These are the activations of a small neural network, seen along a few directions. Each row is one input.
Each table varies a few parts of the input and shows all the possible inputs, shuffled.
Descriptions start from the smaller parts, as in this example, which fits no table here: one of 3 separate values, together with either a single point or one of 11 places around a ring or (one of 4 places along a line, together with one of 8 places around a ring).
Shared parts are said once, and a part with two or three values counts as separate values.

Other details of the inputs vary at random and push rows far along three fixed directions, the same in every table; ignore that.

Rows:
R1: [-22.3  -6.0  15.6 -12.9  23.3  22.0 -16.9  -1.8   8.3 -31.4  42.4]
R2: [ 80.7 -27.5  19.3  -5.6 -44.4 -23.4  -7.9 -74.6 -51.0 -13.5   3.9]
R3: [ 16.7  18.7   8.3  24.2   2.4  -7.5   2.5  36.2   1.9  47.2 -30.4]
R4: [-27.5 -20.7 -19.1 -50.6 -39.5 -73.7  -3.9 -94.3 -22.2 -46.3  31.7]
R5: [ -9.7  15.9 -12.3   2.4   1.4 -13.0  15.9   3.5   5.6   6.5 -15.3]
R6: [ 81.2 -16.7  69.9  32.4  13.2  56.1 -15.9   9.0 -31.1 -15.5  -7.7]
R7: [-33.1  -9.9  16.6   3.8  24.2  27.1  -3.9 -14.1  13.3 -37.0  22.9]
R8: [ -2.5 -13.4  20.4   7.3  16.7  42.7  -3.7  11.6  -1.7 -26.4  19.4]
R9: [-14.6   2.1  -7.4   8.0  -0.7 -19.8   8.1   8.1   7.3  13.4 -12.4]
R10: [-10.7  11.9  -3.1  -0.4   5.2 -24.0  -4.2   4.2   2.4  22.0  -1.1]
R11: [ -6.2  13.1 -17.3   5.7  -4.0 -11.2  14.0   6.2  10.9   7.2  -8.7]
R12: [ -6.5   3.6 -14.1   2.5  -5.7 -15.8  11.2  15.0   9.1   8.3  -6.3]
R13: [-12.7  -2.8 -37.2  -3.2   7.3   3.1 -14.9  13.6  16.0  14.1 -29.8]
R14: [ 72.4  -5.2   5.4  21.8 -25.9  -5.6  13.7  -0.4 -25.0  29.4 -32.3]
R15: [-13.8  16.4 -13.7  -8.8   1.2 -11.8  -0.6  12.4  -0.1  19.3   8.4]
R16: [-16.9  15.0 -19.5   1.9  -1.7  -1.3  14.7   8.2   6.6   8.2  -4.6]
R17: [-6.0 12.3 -5.0 -1.9 -4.5 -1.7  3.7 22.5 -0.4 20.9 -3.9]
R18: [-35.8 -15.4  18.9 -20.4  20.4  43.2  -9.1  -1.4  13.9 -35.6  46.0]
R19: [ -9.3 -18.6  12.0  -1.5  24.8  52.6 -38.0   7.0  15.2 -28.8  -0.7]
R20: [ -5.3  12.0 -20.2  -0.3  -4.7  -2.0  18.2   2.8   8.9  15.7  -6.9]
R21: [ -7.5   8.9  -8.0  -3.8  -9.1 -17.6   4.2  13.9   7.8  14.1  -1.8]
R22: [-10.5   6.5  -9.5  -0.7   0.0 -18.3  13.1  12.5   4.3   8.1 -12.8]
Each input here is: either one of 2 separate values or (one of 4 places along a line, together with one of 5 places along a line).
What sort of input is R15?
Answer: one of 4 places along a line, together with one of 5 places along a line
A walk changes only the place on the line of 5. It starts at R9 and steps to R22. List the rest of the walk in order.
Answer: R12, R8, R14

Rows:
R23: [-55.4  25.1 -17.8 -10.5  16.7  -3.6 -13.2  48.6  34.6  43.2 -11.3]
R24: [-41.0  39.0 -38.3  -9.3  28.7   5.0  11.1  44.3  32.6  28.5 -13.9]
R25: [ 72.9   6.5 -15.0  28.0 -30.7 -42.9   4.6   5.0 -20.2  38.2 -49.5]
R26: [-31.3 -15.5  29.1 -38.1  -3.8  -5.3   2.3 -67.3 -18.4 -63.9  85.7]
R27: [-38.3 -41.3   3.6 -28.6 -11.9   4.6  -4.2 -59.3  -9.2 -91.3  42.8]
R28: [  6.8 -17.5  15.6  10.8 -10.7   8.9   0.4 -34.9 -16.3 -32.4  -5.0]
R29: [-47.7  15.2 -29.5 -10.9  28.8  -5.8  -3.9  60.2  28.8  32.9  -7.1]
R30: [ -6.8 -31.0  16.4   3.1 -14.0  13.7   8.5 -42.9   0.8 -37.7  14.0]
R31: [ 73.0  11.6 -12.9  17.7 -29.4 -39.5  14.3   4.9 -22.8  32.2 -61.4]
R32: [-77.3  23.6 -41.4 -38.4  11.5  -7.9 -12.3  30.6  36.7  26.6  15.6]
R33: [ 42.6 -15.4  64.6  23.3  41.2  94.4 -40.5  60.2  -0.6 -12.3   8.8]
R34: [37.9  9.1 95.0 43.6 57.4 84.2 -5.7 50.5 -9.9 -2.9 33.2]
R35: [-68.4  21.5 -48.1 -27.3  23.1 -11.7  -3.1  31.8  31.0  33.4   6.4]
R36: [ 39.2  -1.9  63.4  40.5  60.6  96.6 -19.0  40.7   4.4 -21.7  -9.2]
R37: [ 14.0  -0.1  11.6 -16.2 -35.2 -61.1  20.7 -35.9 -29.2  -8.5  27.4]
R38: [ 28.4  -9.4  -2.3  13.2 -20.9 -31.3  -6.7 -41.3 -12.9  -1.9 -18.1]
R39: [-84.8  17.2 -39.6 -21.3  21.9 -25.3  -3.8  26.6  36.0  28.8  -1.3]
R40: [ 69.6   5.3 -16.1  25.8 -44.3 -19.2  28.8  -5.3 -18.9  50.1 -45.8]
R41: [-18.6 -46.9   6.8 -19.8 -22.0   4.8   7.8 -54.2  -1.1 -69.9  37.4]
R42: [ 67.9  15.5 -19.1  25.1 -37.8 -22.3  19.3  -3.6 -31.1  43.1 -53.2]
R43: [ 17.3 -10.5 -25.9 -10.8 -29.3 -36.5  -5.6 -58.5 -14.5 -14.8   4.4]
What do these inputs look like to the network?
Answer: one of 3 separate values, together with either a single point or one of 6 places along a line
Changing only the choice among 3 separate values turns R31 into R36. The same change can be made to R27. Which row results?
Answer: R28
Which other rows does R43 become when the place on the line of 6 takes its other values? List them by row number.
Answer: R24, R32, R35, R40, R42

Rows:
R44: [ 20.3 -14.8   9.0  -2.5 -19.1  -7.6   7.8 -52.7 -21.1 -24.8   3.2]
R45: [ 18.4 -20.8  25.8   8.2   7.1  26.9   0.3 -26.4 -14.5 -45.0  22.1]
R46: [ -3.7   7.8  -0.1   4.5  -5.3 -22.9  -2.9  -1.1   0.3  15.5  -8.5]
R47: [-66.0   3.6  -6.0  -7.2  34.5  27.5   9.6  32.6  32.0 -22.6  33.4]
R48: [ 29.4 -29.8  45.0  13.8   8.6  45.6  -2.2 -11.8  -9.1 -41.2  19.6]
R49: [ 13.5 -23.3  29.7  -4.5  10.1  23.1 -19.7 -23.2 -12.6 -39.9  27.9]
R50: [ -2.4  16.2 -15.0  -4.6  -8.5 -27.6   0.4   7.5   3.2  22.1  -8.9]
R51: [-34.4  -1.6 -32.2  -0.1  24.2  26.7 -14.4  32.2  32.9   4.1 -23.2]
R52: [  9.7  11.5 -13.7   2.2 -26.7 -55.1   6.2 -10.4 -12.8  35.9 -30.8]
R53: [ 35.2  12.9  -7.6   3.6 -17.3 -20.4   4.4  11.2 -15.1  41.4 -24.5]
R54: [ 19.8   2.4  27.1  24.2  21.8  20.4 -10.0  27.1  -2.6  15.2  -8.6]
R55: [ 22.0  24.6 -24.4   2.4 -24.2 -51.3  10.1  13.7 -10.4  54.0 -39.4]
R56: [  8.5 -22.5  16.4 -17.5  -9.2   8.7 -14.8 -41.1 -14.3 -37.8  33.1]
R57: [-91.3  15.3 -30.8 -43.3  20.5 -14.5  -2.7  15.0  32.6  -9.1  33.4]
R58: [ 21.5  -5.7 -13.2  18.3   6.8  29.9 -17.8  19.6  10.2   9.1 -41.1]
R59: [ 39.4  10.2  36.3  36.6  33.6  41.9 -10.5  54.6   0.1  28.7 -18.3]
R60: [36.3 13.5 21.8 28.8 25.5 48.6 -5.2 58.3 -0.2 40.5 -8.8]
R61: [30.1  3.8 21.5 14.9 23.1 37.4 -8.9 36.1 -2.4 18.4  0.3]
R62: [-91.5  16.3 -34.3 -28.2  15.6 -11.5  15.5  -4.4  38.7 -13.8  30.4]
R63: [ 27.2 -24.5  43.6  13.8  21.6  54.6  -6.9 -26.2 -11.3 -46.4  25.8]
R64: [ 21.3  12.6 -24.3   8.4 -34.9 -47.4  27.3   0.0 -13.2  32.2 -33.4]
R65: [ 11.6 -16.1   1.0 -14.7 -34.0 -46.5  -4.1 -56.9 -24.6 -16.4  -1.4]
R66: [34.8 13.6 18.5 23.5 11.9 37.9 -5.3 42.1 -2.7 33.1 -6.8]
R67: [-36.9  -0.3 -59.6 -16.5 -14.6 -27.1  -4.7  -3.8  21.4  11.5 -35.9]
R68: [ 21.2  13.5 -24.2  -2.9 -35.5 -40.9  10.8  -3.7 -16.3  45.4 -23.2]
R69: [-72.2  15.1   5.2  -8.2  48.2  31.8 -10.9  44.3  40.1  -7.5  29.9]
R70: [ -5.3 -14.7  -1.7 -11.8 -19.8 -16.7   7.8 -53.2 -11.8 -44.2  21.9]
R71: [ -6.1 -16.0   0.7 -29.0 -16.7 -19.4 -12.6 -48.3 -11.0 -36.6  27.8]
R72: [ 26.6   5.6  -8.2   8.4 -31.4 -33.4  24.3  -0.5 -10.3  28.9 -32.3]
R73: [ -5.1 -25.9  18.5  -9.3 -12.9   8.5   3.5 -38.6  -3.1 -48.3  26.5]
R74: [ 29.6   5.8  19.4  10.9  20.9  25.9 -10.8  32.1  -3.5  15.0  -3.1]
R75: [ 14.7 -13.6  -4.3  -8.2 -32.5 -32.2  13.0 -56.9 -25.7 -28.6   2.3]
R76: [-76.1  25.4 -39.8 -13.9   8.5 -20.7  23.5  32.7  36.8  11.4  10.7]
Changing only one part turns R47 into R76. The same change can be made to R45. Which row results?
Answer: R70
What do these inputs look like to the network?
Answer: one of 3 separate values, together with either a single point or one of 4 places along a line or one of 6 places along a line
Which other rows does R65 become when the place on the line of 6 takes its other values? List them by row number.
Answer: R52, R53, R55, R57, R68
Which other rows does R60 become when the place on the line of 6 takes its other values? List them by row number.
Answer: R49, R54, R59, R61, R74
